Each row below holds a small network's activations on one record, seen along a few directions.
Records have a field called U. Each example row is followed by its value.
Other fields move the rows too, some of them a lot.
Strong random noise was added to every row along 15 fixed directions; ignore it. To show where, here is one row again and again, with new noise each time:
137  93  0  -161  -331  -187  -59  -275  -143  -434  -133  -40  177  -220  -183  294  245  266  -3  240  138  -8  188  150  140  -22  -308  87  55  -109
192  -402  -194  93  41  -34  -59  92  466  -53  261  46  29  -99  -157  -149  156  201  -78  -4  56  -124  -80  175  280  144  -32  218  -475  413
-216  53  8  -97  -25  99  113  -74  -139  3  383  184  27  -14  -513  -155  132  196  180  -157  237  149  -202  435  38  142  -15  4  -359  65
385  10  -241  185  433  144  -45  416  -60  203  198  90  -179  -39  -248  92  456  156  -100  106  212  -89  -454  180  -119  -74  224  161  -404  52
-90  -519  308  493  -408  -161  -145  -150  92  -258  170  -215  -161  33  117  -341  -62  -452  -221  -377  -346  172  164  66  454  -63  -148  -172  -178  -171
193  159  -369  -620  67  194  232  704  235  0  365  -122  -214  6  -50  367  -721  -443  171  179  333  228  -204  28  180  -278  105  460  94  39
-618  -294  405  561  120  418  -524  -79  262  550  -196  -469  33  -392  -70  -143  -13  204  -792  25  371  266  -209  -16  172  -209  -268  -278  -223  -433
216  347  -173  408  5  -72  -156  -217  -239  16  224  197  53  -136  271  242  193  104  205  -10  -72  -27  -343  125  -350  347  218  159  -211  -111
87  -114  -233  40  250  24  18  4  273  -83  -99  172  3  -175  114  -96  236  -47  -12  178  -103  -126  160  75  156  54  -84  -30  48  153
-159  682  -226  -212  16  -83  -181  -389  -27  562  63  55  111  -146  -32  283  -162  188  192  -149  -380  390  -381  339  203  -239  124  274  -270  -176
355  -287  308  -26  -453  -213  197  184  -389  -344  -90  -164  -510  602  -171  -169  299  -505  -231  -153  450  91  435  -330  317  -203  -51  15  168  -205
9  -73  -316  51  -206  -391  -22  -640  356  44  265  242  485  -46  259  18  -79  508  261  73  -195  -382  -25  -17  -215  791  136  318  -241  603
-167  -194  438  294  1  3  -61  -107  224  -92  102  -126  -182  -370  200  -552  -87  -104  -367  -43  -30  408  0  268  201  -48  -14  -11  225  -427
139  -198  212  -146  -414  -13  -131  -335  86  -110  -317  -246  -52  -31  275  -301  -560  63  -258  31  246  -17  525  -473  -113  201  -6  26  358  180
13  187  -23  246  159  104  207  466  114  -81  61  178  -168  180  128  -66  247  -337  -98  -75  -40  406  127  143  472  -242  -243  -30  -305  -266
-46  -3  297  35  -45  1  158  495  -131  247  245  -327  199  342  -391  -3  -184  207  -481  -54  -426  426  -129  44  226  -583  -92  7  -741  -250
33  332  -203  -293  -268  -274  27  -471  -317  -82  -111  161  119  -57  -293  36  -40  254  335  -243  -129  -21  1  332  69  129  -85  -66  -30  195

404  305  -318  72  -379  -41  -209  5  300  -126  242  83  -89  89  311  342  -25  4  308  -158  107  271  27  -250  359  3  11  614  -507  82
u2
-343  -328  298  71  -435  -269  257  -72  -286  -304  -137  -266  493  125  -390  -7  -74  544  -324  53  281  -329  165  -89  -239  403  -475  -414  138  57
u7
210  -187  148  177  79  33  52  -28  -136  -580  -565  217  -456  -203  -30  -359  742  -293  -79  48  379  -125  435  209  232  -16  -280  -384  570  -97
u9
72  -184  -373  469  -28  -57  -463  -22  48  309  -517  -287  -192  -61  -119  373  494  99  -320  -202  773  -438  -305  -255  249  188  -320  -159  -4  109
u11
-93  -246  -126  -263  100  -672  108  -345  255  118  382  -240  327  -399  29  -28  -301  332  -40  329  -435  -356  -597  315  -340  214  414  388  572  39
u5
157  262  -172  203  113  10  -323  163  -48  514  -21  -221  -256  -77  236  338  -325  -246  7  -211  182  -25  -652  12  -184  -4  364  223  34  -126
u4
-46  273  67  175  7  244  -303  -265  -113  117  44  7  76  -458  253  -121  -659  175  107  -188  -303  129  -295  119  -425  209  251  -87  11  -79
u1
-165  222  25  232  -61  151  -164  120  256  138  241  -113  190  -85  296  467  -139  -3  -129  179  64  320  -117  -155  130  -88  -92  344  -284  -377
u12
-501  84  4  259  -272  193  139  -272  -47  -357  500  397  376  243  90  231  429  -345  396  46  -514  150  533  -131  123  89  -320  -58  -553  -168
u2
-486  -103  53  -258  -296  72  78  -265  246  -203  379  71  214  -232  -192  -201  -288  84  269  -10  226  81  86  187  75  284  -182  9  18  144
u3
2  165  103  -110  267  70  364  379  257  -37  -106  297  -109  -1  58  -482  135  313  -119  150  712  161  200  107  22  304  -96  14  158  112
u3
412  -404  136  88  -41  -314  116  157  -32  -475  402  -274  164  -369  -115  -221  -219  202  -140  61  -736  -68  -265  267  -191  -81  179  42  49  -64
u7
-139  200  -254  -52  386  600  -206  298  -26  73  -121  -9  81  -319  -162  276  -51  176  7  266  619  -103  -118  -105  -380  20  -94  -217  2  36
u12
-178  -471  -11  -220  -456  -28  322  303  161  -518  298  -120  -94  231  -169  29  -293  -437  92  -87  721  -111  249  -222  230  284  -275  -14  243  150
u7
-5  322  89  -117  71  321  183  322  -506  -272  77  -19  126  -229  -328  -186  -552  189  109  -129  -147  216  -116  243  -410  -60  -65  -359  -21  -164
u1
-86  266  169  -263  326  178  193  -64  67  13  423  95  162  -13  374  104  -59  -331  91  581  -710  348  157  -136  -155  -307  375  383  239  -516
u1
-80  -340  281  -328  -850  124  138  225  -333  -656  100  -348  91  529  -513  666  1  -325  -45  262  563  -42  556  -404  240  -266  -484  40  -201  -64
u9
-323  -106  461  -93  -210  -326  301  -391  360  -24  89  -22  220  184  373  -325  -61  99  -157  319  81  193  302  -260  9  250  17  229  493  -210
u6
-496  335  -375  -335  67  259  -4  21  406  236  7  183  -71  10  282  223  -420  -410  406  12  383  206  -14  -37  353  46  -208  48  182  62
u8
-774  -156  116  110  -452  -174  -88  -654  -87  -105  71  39  64  -56  -276  140  362  -475  218  -374  -284  -1  135  478  656  -24  -428  -290  24  -234
u13
-206  420  -243  28  391  319  187  -23  433  110  109  514  97  22  302  -283  103  -37  407  -43  -346  307  277  109  252  79  -75  -36  -273  184
u6
26  -280  0  157  12  176  368  571  570  -258  89  159  147  184  265  -553  -383  103  -165  -46  326  87  444  -356  127  368  -305  -151  -299  410
u3
471  -20  285  267  -166  146  -266  47  670  -474  -89  -27  74  -484  339  -364  61  673  -394  133  169  327  430  66  212  134  -221  396  -422  146
u4
447  -281  -63  -310  111  1  -133  -68  -302  -350  -340  3  26  -360  -659  -256  185  537  -10  33  -130  -318  -38  373  -199  -174  4  -357  4  403
u5
-316  309  204  -199  -267  92  -230  -475  75  420  -349  -155  -369  96  189  -35  -39  -252  -71  -206  731  424  133  -129  343  -81  -58  194  418  -322
u10
-287  36  32  61  -478  -145  -50  -501  -282  -65  116  -37  -2  323  162  474  169  -533  252  -50  98  -125  216  -425  17  96  6  55  199  -246
u6
239  389  -313  185  7  15  29  298  -384  -159  -639  86  83  -66  208  434  -41  112  57  64  469  -359  -34  -120  -369  288  -333  -346  209  132
u13
-553  -14  256  316  -78  183  -15  -102  -431  -188  153  69  439  -61  -372  18  -59  329  141  -105  108  71  -201  268  -320  212  -350  -585  -423  -75
u8
-322  71  -55  130  41  332  119  -79  285  132  475  411  157  260  484  210  72  -203  188  358  293  -4  271  -376  -287  510  174  377  -192  73
u5
-312  -195  83  224  -80  14  209  453  16  -287  297  -248  313  1  65  135  -361  -185  -215  43  -275  76  -62  -141  -76  -14  -249  -238  -88  -264
u11
51  416  -215  371  114  -58  324  466  -114  -260  33  417  49  368  424  155  -14  -204  363  -134  287  122  -110  16  -99  412  -208  -274  -219  39
u8
-245  -122  -72  370  709  516  13  140  553  639  -341  345  -325  325  523  -486  414  -292  -216  162  442  -17  289  -555  28  188  188  -194  31  211
u9
-40  -173  -206  3  114  -64  -92  27  348  -365  47  94  -124  -685  -183  -261  159  -27  122  -136  -11  73  -88  634  462  -73  -266  -69  151  34
u2
-277  -469  239  12  -539  -255  -46  -25  125  -215  -3  -473  110  12  2  181  -383  -316  -206  -125  66  0  57  21  381  -114  -343  -14  210  -144
u10
-201  -27  467  390  -651  -76  -128  -266  -416  -319  140  -219  113  275  -67  131  262  -82  -111  -118  -9  153  263  -241  59  -25  -221  -38  -318  -445
u4
-202  381  9  354  661  402  91  247  -305  450  -56  230  156  41  155  -167  84  13  18  47  -620  214  -242  -25  -435  -219  202  -451  -302  -257
u13
126  228  215  24  -227  386  -227  152  -179  215  100  -332  -140  129  -142  155  -244  50  -269  -145  74  417  99  -273  1  -332  -7  235  -440  -194
u11
-580  -64  83  75  179  197  276  151  -186  -171  122  121  295  -19  -450  -176  124  -16  18  -69  -202  21  130  219  -20  -87  -362  -531  -83  -186
u12
117  -391  256  206  -592  -97  -419  -494  4  -630  540  -218  -279  -675  -200  -20  127  -171  179  -345  -1  204  -296  732  298  33  25  291  -61  -330
u10

Here are new rows. What is U for each?
-171  -140  284  -418  32  53  -57  -152  -7  469  29  -223  127  107  -472  63  178  369  -279  380  231  -38  -62  -151  -175  -246  205  218  21  -60
u3
309  -345  -354  -328  -38  -174  -348  -349  250  36  92  35  -79  -296  -503  362  725  230  215  268  348  -470  -303  239  192  14  130  402  -33  368
u3
-54  425  -37  107  195  -163  221  245  230  50  -77  82  210  -114  367  -121  -290  121  -135  -60  -339  374  -18  105  169  -81  -152  3  30  -245
u12
-383  528  -166  -299  295  61  26  -615  -72  794  -142  302  189  161  148  6  163  130  216  41  -545  18  150  -35  -143  48  268  81  -28  64
u10
-334  -142  -153  -107  79  246  -112  -304  51  263  58  -1  27  -12  -48  -29  -200  -336  239  -114  -483  -157  81  -165  -35  -122  108  -253  55  134
u6
-258  60  247  147  -563  349  -292  -399  -757  -215  462  -117  47  -16  -513  365  145  -44  301  -131  518  77  -143  -75  -426  146  7  -181  -283  -364
u3
-95  -120  -130  -426  -137  -329  274  219  106  200  -178  -247  -104  118  2  10  -767  -122  -75  -63  519  -178  -181  -81  25  157  61  57  544  313
u9
-27  -618  -43  327  -314  -16  -294  211  -462  -82  -266  -343  -124  258  -380  258  -277  -361  -20  -501  179  -490  -207  -140  -1  -51  -240  -707  -228  344
u8
439  204  194  381  -57  -45  52  236  51  165  282  8  -179  351  478  -322  -250  85  -68  -211  272  303  -251  -350  -313  323  435  409  -282  -31
u4
-210  480  -47  -443  1  40  -27  -321  -397  52  -504  -113  502  -151  -24  290  -398  375  60  399  -105  -74  162  -300  -567  -52  -142  -313  487  -122
u12
106  481  -6  508  -274  -211  -55  236  95  -310  87  -124  320  -365  230  375  -372  373  -29  -286  -264  367  -293  502  186  53  -438  26  -590  -219
u6
111  1  -215  -384  -31  -675  420  29  39  372  -182  53  20  588  68  -2  93  -57  -22  -94  -300  -303  125  -34  296  -20  109  265  199  353
u10
115  79  -70  266  216  146  12  29  210  -227  17  355  -225  -135  10  -124  713  100  69  53  544  35  47  199  164  227  -129  186  -24  -99
u1
